A small network was shown many inputs. Here are its activations along a few directions, one row for each input.
Each table varies a few parts of the input and shows all the possible inputs, shuffled.
Descriptions start from the smaller parts, as in this example, which fits no table here: one of 5 places around a ring, together with either a single point or one of 11 places along a line or (one of 3 separate values, together with one of 6 places along a line).
Shared parts are said once, and a part with two or three values counts as separate values.

Other details of the inputs vary at random and push rows far along three fixed directions, the same in every table; ignore that.

Rows:
R1:  -5 -23  11  16 -16 -15  28  27 -13   0   2  -9 -14
R2: -15  72  22 -27 -22  -1 -44 -33  29  -2 -33 -22 -14
R3:   8 -12  17 -13 -15  -7  -6   7   1  -4   1  -2 -15
R4:  42  13 -22 -45  33  34  11   5 -25  18  40  -2 -10
R5:   1 -34  -2   3 -21  -3  10  38 -26  -7 -12 -13   5
R6:  33  14 -22 -34  40  33  19 -17 -50  16  32   9 -12
R7: -43  77  12 -14 -14  21 -36 -33  16 -12 -34 -25  -1
R8:  33   0   1 -21  12  -3  19  26 -52  28  51  -5 -27
R9: -18 -41  43  10 -70 -19  15  87 -33 -27 -23 -12 -27
R10:  -5  -1  10  -6 -10 -10  12  -4 -16  -8   4  -3 -15
R11:  48  32 -10 -30  39  20  32  -8 -36  29  39   4 -24
R12: -41 -44  40  24 -70  -8   0  89 -57 -15 -16 -22 -15
R13:  11 -20 -27  29  20 -37   0 -23  42   5  -3  14  32
R14: -11 -26 -27  26  27  -7   2 -36  24  -1   4  14  35
R15:   6 -38  15  -4 -29 -21   5  22 -16  -6  -8  -4 -16
R16:   0 -36 -31  30  21 -12 -10 -16  41  -7   2  24  42
R17: -27 -34  43  15 -52 -14  25  64 -29 -23 -11 -13 -29
R18:  10 -28 -18  28  17 -30  -3 -21  54  16  -2  11  24
R19:  48   3  -9 -45  12   4  19   1 -39  11  35  -2 -20
R20:  -1 -34  -5  -1 -21  -1   5  27 -23 -13  -7  -2   5
R21:   2 -35 -29  30  22 -10  -9 -21  50  15  -5   7  38
R22: -46  78  16  -7 -22  26 -36 -24  25 -11 -34 -23  -3
R23:  43  26 -11 -29  38  11  29 -13 -41  24  32   4 -22
R24:  11 -24 -25  38  16 -33   3 -15  53   8  -1  18  33
R25: -30  81  27 -19 -15   9 -36 -39  25 -19 -17  -7 -19
R26:   4 -38 -28  25  22 -14  -9 -23  38  11  -8   4  38
R27: -12 -35 -22  56  21 -10  11  -5  26   5 -11  22  40
R28: -22 -42 -18  46  19  -9   7  -6  39  -4   1  17  34
R29:  -3 -23 -10  44  24 -25   7 -24  34  -5   1  37  26
R30: -44  79  24  -3 -16  30 -38 -16  20 -16 -34  -1  -1
R31: -31  51  21 -23 -27  23 -54 -21  27 -17 -33 -15  -5
R32: -15 -32 -24  35  28  -5  -1 -28  35  -6   7  19  33
R33: -28 -43  49  21 -70 -20  25  72 -59 -31 -32  -4 -29
R34:  -1  10  18   7  -2   0  13  15  -9  -2   1  12 -12
R35:  49   9  -5 -50  29  14  12  -4 -14  27  42  -3 -29
R36: -11 -30   7  20 -15   2  20  36 -39  -6 -16  -3   1
R37: -19  76  23 -23 -26   3 -46 -25  31 -21 -24  -5 -11
R38:  42   0 -18 -53  28  29   3 -16 -32  20  30  -9 -11
R39:  34  12 -14 -32  40  39  19  -7 -45  13  38  10 -14
R40: -31  60  19 -25 -21  26 -52 -18  36  -8 -30 -18  -5
R41:  40  21 -13 -38  36   8  31 -17 -36  23  41 -11 -27
R42:  -4 -38 -31  42  11 -17  -2  -2  43   2  -9  12  44
Description of these inputs: one of 2 separate values, together with either a single point or (one of 4 places along a line, together with one of 5 places around a ring).
The inputs of R20 and R19 match in every part but the choice among 2 separate values. If R4 is changed in the same way as R20 into R19, which row does it become? -> R9
The inputs of R15 and R38 match in every part but the choice among 2 separate values. If R33 is changed in the same way as R15 into R38, which row does it become? -> R6
Change only the place on the line of 4 in R13. List by row number the other rows that result. -> R2, R23, R41
Change only the choice among 2 separate values in R16. List by row number the other rows that result. -> R37

Rows:
R43:  30 -69  -8  27   1 -33  54  41 -42   5  19  12  -6
R44:  42  22 -10 -46  26  13  10 -25 -30   9  17   2 -18
R45:  -3  54  25 -48 -31  42 -22  30 -22  -3  -7 -25 -31
R46:  56   7 -39 -37  44  18  17  -8 -17  34  35  -8   5
R47: -45  58  32  19 -32 -11 -31 -15  42 -24 -35  12   3
R48: -35 -69  48  13 -98 -23   6  97 -64 -38 -47 -26 -15
R49:  -5 -59 -35  42  25 -22   4 -11  53  14   4   7  38
R50: -30  36 -30  25  47  33  -7 -50  10   1   0  16  37
R51:   6  46  20 -31  -7  21  -5  30 -27   6  10 -12 -36
R52:  32 -79 -13   4   3   1  26  38 -33  -2  30  12   1
R53: -22 -27   0  47   2 -27   1  -6  45  11 -10   3  24
R54:  35  36  -5 -26  16  14   9  -1 -27  29  16 -12 -20
R55: -29  20   4   8   0 -11 -27 -51  51 -17 -24   5  10
R56:  26  41   9 -52  13  29  -4 -19 -23  -4  21   6 -26
R57:   2 -62 -36  31  32 -24  -1 -33  44   6  13  16  41
R58: -59  45  36  25 -43 -21 -29 -17  41 -27 -43 -10  -7
What is each input in this table made of? -> either a single point or (one of 3 separate values, together with one of 5 places around a ring)
Change only the place on the ring of 5 in R57. List by row number the other rows that result. -> R49, R53, R55, R58
Change only the choice among 3 separate values in R43. List by row number the other rows that result. -> R47, R58

Rows:
R59:  16 -32 -21  24  28 -25   5 -17  35  12  15  24  24
R60:  -5  59   8 -36   1  34 -12  -7 -20   3   5 -18 -20
R61:   5  71  20 -48 -13  21 -20 -18  -6  -5  -5 -14 -32
R62: -38 -36  13  44 -34 -12   1  35   9 -22 -34   0  17
R63: -12  -4  20   4 -27   5  18  39 -48  -8 -11 -12 -20
R64:  10 -11  13 -13 -20  -3  13  32 -18  -1   1 -11 -18
R65:  14 -34  -6  -5  10  11  31  21 -41   4  25   1 -10
R66:  -9  12  32 -20 -44  -1  -6  30 -26 -15 -13 -12 -30
R67:  -3 -14   9  -6 -19  13   8  33 -38  -3  -2 -10  -9
R68:  14 -57 -23  28  24 -32  15 -12  26   8  13  16  25
R69:   6 -29 -14  25  21 -25   4 -17  36   9  10  16  19
R70: -22  27  -2   8   1   5 -25 -25  21  -9 -18   4  18
R71:  -3  13 -15  14  27   8  -7 -29  28   3  -1  13  20
R72:  33 -10  -4 -12  11 -10  29  11 -29  16  24  -1 -15
R73:   5  24 -11  -3  19  -8 -19 -42  41   3  -6   6  14
R74:   8 -53 -16  33  15 -32  14  -9  27   3  11  19  21
R75:  46 -27 -21 -17  30  -3  24  10 -20  22  41   5  -8
R76:  17 -20 -11 -15  19  13  23   8 -36  10  24  -2  -6
R77: -23  30   1  12   3   8 -24 -21  25  -6 -15   8  14
R78: -18 -43   8  34 -30 -30  -1  21  23 -11 -28   1  13
R79:  28 -31 -17 -10  19  16  29  17 -36  13  23  -1  -3
R80: -13   8  19 -15 -26  17   1  25 -34 -14 -16 -15 -17
R81:   8  69  -2 -42  17  36 -17 -32 -14   4  13  -3 -14
R82: -53 -12  47  31 -83 -26 -28  45  11 -35 -60 -18  -3
R83:  20 -20 -13 -14  16  17  23  13 -37  15  25  -6  -7
R84:  -7  23  -4   3   6 -11 -19 -26  40   4  -4   0  10
R85: -41 -22  16  38 -34 -10  -5  18  12 -27 -36   4  13
R86:  37 -34 -10 -19  14  -6  24  15 -31  12  29   3 -12
R87:  -7  63  13 -34  -8  33 -19  -2 -20  -2  -2 -16 -18
R88: -12  31 -14   9  28  10 -17 -41  33   6   1  10  17
R89:   3  24 -12   1  17  -8 -21 -41  41   9  -1   0  13
R90:  -3  32  -2   1  11  -7 -21 -35  46   2  -8   8   8
What is each input in this table made of? -> one of 2 separate values, together with either a single point or (one of 3 separate values, together with one of 5 places around a ring)
The inputs of R66 and R81 match in every part but the choice among 2 separate values. If R72 is changed in the same way as R66 into R81, which row does it become? -> R63
Change only the place on the ring of 5 in R83. List by row number the other rows that result. -> R60, R65, R76, R88
Change only the choice among 3 separate values in R68. List by row number the other rows that result. -> R73, R86
